A small network was shown many inputs. Here are its activations along a few directions, one row for each input.
In each table, some parts of the input vary, and every possible input appears once, in random order.
A made-up example of a description, with smaller parts first: one of 6 places along a line, together with either a single point or one of 9 places around a ring or (one of 3 separate values, together with one of 8 places around a ring).
Shared parts are said once, and a part with two or three values counts as separate values.

Table:
x1: [-28  -6  10   1  -6  11  -3   4  36   1   8  23  33   5 -18  32 -12 -26]
x2: [-26 -15 -30 -50 -49  -7  -3  -2 -20  58 -24  -8  12 -67  -8   8 -13 -10]
x3: [-10   3  17 -11  16  13  -6 -19  -2  -2  22  16 -23  40  47   1   0  -4]
x4: [-25 -13 -17 -30 -54 -21  -8  -3 -21  62 -29   0   7 -67 -24  17  -7 -21]
x5: [-16  -6   2  -1 -23  20  -7   6  39 -16  13  11  33   6  -9  22 -16 -34]
x6: [ 47  16   5  50  65 -20  20  15 -17 -39 -10 -21 -18  22 -22 -35  25  58]
x7: [-30 -10  -5 -19  -4  24   0   5  37  -3  14  14  38   5  -1  23 -18 -14]
x8: [ 45  11 -10  28  67  -7  23  15 -16 -42  -3 -29 -14  20  -5 -42  19  71]
x9: [  5   9  24   7  -3   8 -12 -18   0 -14  22  12 -28  41  39   1   4 -25]
x10: [ -8   8  32   9  13   0 -10 -21  -3   2  16  24 -27  41  31   9   7 -18]
x11: [-13 -13 -24 -32 -70 -10 -10  -1 -18  48 -24 -11   6 -67 -17   7 -10 -28]
x12: [ 60  16  -4  48  48 -11  17  18 -15 -55  -4 -32 -19  22 -13 -43  22  51]
What is each input in this table made of?
> one of 3 separate values, together with one of 4 places along a line
The inputs of x1 and x7 match in every part but the choice among 3 separate values. If x6 is changed in the same way as x1 into x7, which row does it become?
> x8
Which other rows does x10 become when the choice among 3 separate values takes its other values? List them by row number.
> x3, x9

Table:
x13: [-45 -10   0 -23 -46 -25  -9   4 -10  65 -22  23  16 -53 -23  51  -2 -27]
x14: [ 62  12 -22  24  48 -40  19  13 -61 -15 -21 -49 -46 -12  -3 -56  35  91]
x15: [-43 -13   3 -24 -42 -27 -11  -9  -3  70 -23  22  10 -53 -33  35 -12 -37]
x16: [-45 -15   5 -18 -43 -20 -12 -12  -6  70 -32  24  10 -51 -37  31 -10 -39]
x17: [ -2   8   9   7  78  16  20   7  29 -41  26   6  19  55  11  -1   0  35]
x18: [  1   6  49  21  20  13 -20 -30  19 -31  48  30 -43  85  57   7   5 -27]
x19: [-30   4 -16 -63 -62   0  -8 -15 -12  50  -5   1   8 -44  25  19 -21 -57]
x20: [-42 -13   2 -26 -44 -30 -10  -8  -4  70 -16  18  14 -56 -30  44  -7 -36]
x21: [-36 -37 -30 -45 -70  13 -16   4  31  31   0  -2  38 -58 -23  23 -30 -27]
x22: [ -2   8  14  16  80  26  18   1  30 -41  15  13  17  56   6 -10  -2  32]
x23: [-38 -40 -29 -39 -71  20 -18   1  28  32  -9   0  38 -55 -28  19 -28 -29]
x24: [ 64   8 -21  22  49 -40  20   9 -61 -15 -18 -52 -50 -13  -6 -60  33  88]
x25: [ -3   9  45  21  15   9 -21 -24  16 -33  50  30 -37  87  63  17  11 -23]
x26: [-43 -18   6 -14 -48  -8 -10 -13 -10  77 -34  28  10 -51 -36  25  -7 -39]
x27: [  2   3  54  31  16  32 -19 -34  15 -27  40  36 -42  87  54   0   8 -29]
x28: [ 51  22   1  52  36 -13  17  27  13 -65   2 -27  10  23 -34 -20  14  19]
x29: [ -6  11   7  10  76  16  18  11  28 -41  24  11  22  56  15   3   2  38]
x30: [ 53  19   7  68  34   8  18  22  10 -61 -12 -18   7  22 -40 -34  13  15]
x31: [ -1   9  44  22  16  14 -19 -18  12 -35  47  31 -38  86  66  20  12 -20]
x32: [ 66   6 -15  37  48 -19  21   4 -64 -11 -32 -44 -53 -14 -12 -74  32  85]
x33: [ -1   6  16  21  77  39  21   1  28 -36  13  16  17  56   6 -15  -1  32]
x34: [ 50  25  -1  55  36  -7  17  36   8 -68  -2 -21  13  23 -27 -12  17  25]
x35: [  1   6  47  19  18   9 -20 -28  17 -32  52  26 -40  85  60  13   9 -26]
x36: [ -3  11   6  11  77  21  20  16  24 -44  21  12  21  56  18   5   3  41]
x37: [ 51  22   3  55  38 -10  17  25  15 -65  -3 -23   7  22 -37 -26  10  17]
x38: [ 65   8 -17  32  51 -31  18   4 -61 -15 -30 -47 -52 -13 -13 -70  30  85]
x39: [ 48  25   0  55  34 -13  15  31  12 -65   0 -22  14  24 -31 -15  16  22]
x40: [  1   5  52  26  20  20 -21 -33  17 -32  42  32 -42  87  54   5   7 -29]
x41: [ 64  11 -22  25  49 -35  21  18 -65 -17 -23 -47 -46 -12   1 -53  36  94]
x42: [-32   7 -18 -59 -64   5  -7  -4 -18  45 -10   6  10 -41  33  26 -16 -48]
x43: [-35   8 -17 -59 -66   0 -10 -10 -13  48  -7   5  12 -41  29  23 -20 -53]
x44: [-30   1 -11 -51 -66  24  -9 -21 -18  59 -22  10   5 -41  19   0 -21 -61]
x45: [-36 -43 -27 -34 -75  33 -15   1  24  38 -12   4  38 -55 -26  13 -26 -29]
x46: [ -2   9  11  10  80  19  19   5  31 -40  21  11  16  55   9  -8  -4  34]
x47: [-34 -37 -32 -47 -71  10 -15   5  29  30   7  -5  42 -61 -21  32 -25 -25]
x48: [-31   3 -12 -55 -61  11 -11 -20 -14  51 -20   6   5 -40  18   7 -24 -61]
x49: [ 65   9 -18  25  52 -37  20   7 -59 -14 -23 -49 -52 -13  -8 -67  29  86]
x50: [-37 -34 -34 -43 -74  15 -14  17  23  26   1   0  44 -58 -13  39 -21 -17]
x51: [-30   5 -14 -61 -60   4  -9 -17 -11  51 -11   4   5 -42  22  10 -26 -59]
x52: [ 51  21   5  62  38  -3  15  21  12 -66  -9 -21   7  22 -41 -29  12  15]
x53: [-40 -34 -33 -43 -75   9 -17  10  27  29   5  -1  45 -58 -17  36 -24 -21]
x54: [-47 -10   1 -22 -47 -30 -12  -3  -5  67 -18  22  18 -53 -26  48  -6 -32]
What is each input in this table made of?
> one of 6 places along a line, together with either one of 3 separate values or one of 4 places along a line
The inputs of x32 and x38 match in every part but the place on the line of 6. If x27 is changed in the same way as x32 into x38, which row does it become?
> x40
Which other rows does x20 become when the choice among 3 separate values takes its other values? List them by row number.
> x19, x47
Which other rows does x45 become when the place on the line of 6 takes its other values? List them by row number.
> x21, x23, x47, x50, x53
Which other rows does x41 become when the place on the line of 4 takes its other values? List them by row number.
> x31, x34, x36

Table:
x55: [ 49   6 -23  23  41   4  24  25   4 -53   2 -43  24   0 -27 -24  15  49]
x56: [  8  -7 -24 -25  12 -28   5   3 -35  25 -17 -20 -28 -33   3 -27   3  58]
x57: [ -4  -2  10 -13 -72   0 -27 -24 -27  40  -1  11 -40 -21  35   6   0 -43]
x58: [  3  -4 -39 -11   1  -7  17  28   4   6  -7 -24  35 -35 -24 -11  -4  49]
x59: [ 36   9  14  10  33  12   3 -19 -27 -33  21 -15 -48  53  52 -34  19  15]
x60: [ 11  -5   0  17  45  36   8   8  43 -68  20  -7  28  40  -6  -7 -10  16]
x61: [  4  13  49  50  56  12   4  -5  21 -44  40  26 -16  83  25  12  20   9]
x62: [  5   6  27  10  45  19   2 -11  24 -52  48   5  -9  67  40  12   7  -3]
x63: [-28 -28  -2 -11 -60  23 -18  14  43   5  -1  18  32 -28 -27  32 -25 -46]
x64: [ -7   3  -1 -26  -7   1 -10 -20 -27  25  12   8 -36  16  57 -21   2  14]
x65: [ 21   9 -22  24  -4 -28   6  20   6 -17 -12 -28  29 -20 -52 -14   5  11]
x66: [-47  -3  13 -29 -22  11 -19 -11  11  18  11  34  14  18  31  54  -7 -45]
x67: [ -9  -4 -22 -24 -16 -26  -3   0 -49  35 -45 -14 -15 -51  -6  -2   6  18]
x68: [-10 -16 -15 -35 -24 -22   4 -19 -38  66 -29 -15 -12 -72 -21 -10  -1   4]
x69: [-22   7   1 -26 -35   4 -20 -23 -40  36 -17  13 -24  -1  46   6   5 -26]
x70: [ 36  15  34  51  45   5   5 -13 -29 -24  13   7 -56  70  37 -33  32  26]
x71: [  8 -15 -14 -10 -53 -31 -10  -1 -38  38 -28 -14 -30 -70 -16  -2  -1  -1]
x72: [-46 -16 -14 -22 -23  28 -10  12  32   1 -17  20  47  -9 -16  34 -21 -27]
x73: [ 16  29  20   2   8   1   4 -13 -27   4   0   8 -39  25  43 -23   2 -17]
x74: [-15 -15 -30 -24 -36  -2  18  10   0  47 -18 -19  47 -71 -51   7  -6  -7]
x75: [ 10  16  16  11 -12 -19 -18 -29 -21   4   3  -2 -42  32  29 -22   9 -22]
x76: [-14  -2 -37 -13 -28  -5  10  28 -10  15 -33 -17  45 -51 -36  15   2   7]
x77: [-23  -4   7 -37 -43   8 -12 -42 -29  67  -1  11 -22 -22  30  -1  -2 -39]
x78: [ 54   0 -10  11  53 -16  14   3 -35 -32  -8 -41 -39   3   0 -40  21  58]
x79: [ 50  11  -3  64  54  -4  24  30   1 -45  -5 -18  18  15 -40 -24  28  60]
x80: [-16   8  30   8   0 -13 -18 -19  31 -15  29  21  -3  48  16  25  -2 -40]
x81: [-12  22  31   0  20   8   4  -4  24 -16  27  29  -1  40  30  25  -9 -35]
x82: [-32 -17 -17 -17   7  24  -1  12  46  -9  11  14  39   5  -2   7 -28  13]
x83: [-29 -14  24 -18 -59   7 -27 -10  23  22  26  32  -1  -1  21  53 -12 -63]
x84: [-35  -5  10 -26   7   8  -9  -9  25   7  39  28   4  32  45  26 -12  -6]
x85: [ 26   6  -9  13   8 -48  -6  -5 -32   4 -24 -27 -33 -18 -23 -29   9  20]
x86: [ 11   2  21  58  56  28   8  13  39 -61  12  16  21  55 -21  -7   3  28]
x87: [ 27  22 -19  14  16  -7  28  35   2 -17 -17 -20  31 -28 -38 -13  -1  17]
x88: [ 54   6   9  51  66 -23  14   9 -37 -23 -16 -18 -47  19 -14 -38  35  69]
x89: [  3 -15 -28  -1 -65 -10   3  29  -1  19 -16 -18  30 -70 -46  13  -4 -12]
x90: [ -8  10   4   7  19  25  11  17  44 -32   0  17  34  13 -17   5 -24 -17]
x91: [-47 -15  19 -40 -29  15 -12 -28  21  50  26  31  17  -2  16  47 -16 -58]
x92: [-46 -29  -7 -34 -31  31  -2  -5  42  34  -1  16  49 -28 -31  26 -28 -41]
x93: [-13  -4   3  15   0   4 -11   2  49 -32   3   9  32  21 -31   4 -16 -23]
x94: [ 32  19  -4   3  28 -28  16  10 -36   4 -29 -19 -30 -26  -9 -29   3  26]
The inputs of x63 and x93 match in every part but one. If x57 is changed in the same way as x63 into x93, which row does it become?
> x75
The inputs of x90 and x82 match in every part but one. If x94 is changed in the same way as x90 into x82, which row does it become?
> x56
What is each input in this table made of?
> one of 5 places around a ring, together with one of 8 places along a line
Which other rows does x91 become when the place on the ring of 5 takes its other values? List them by row number.
> x68, x74, x77, x92
Which other rows does x61 become when the place on the line of 8 takes its other values? List them by row number.
> x62, x66, x80, x81, x83, x84, x91
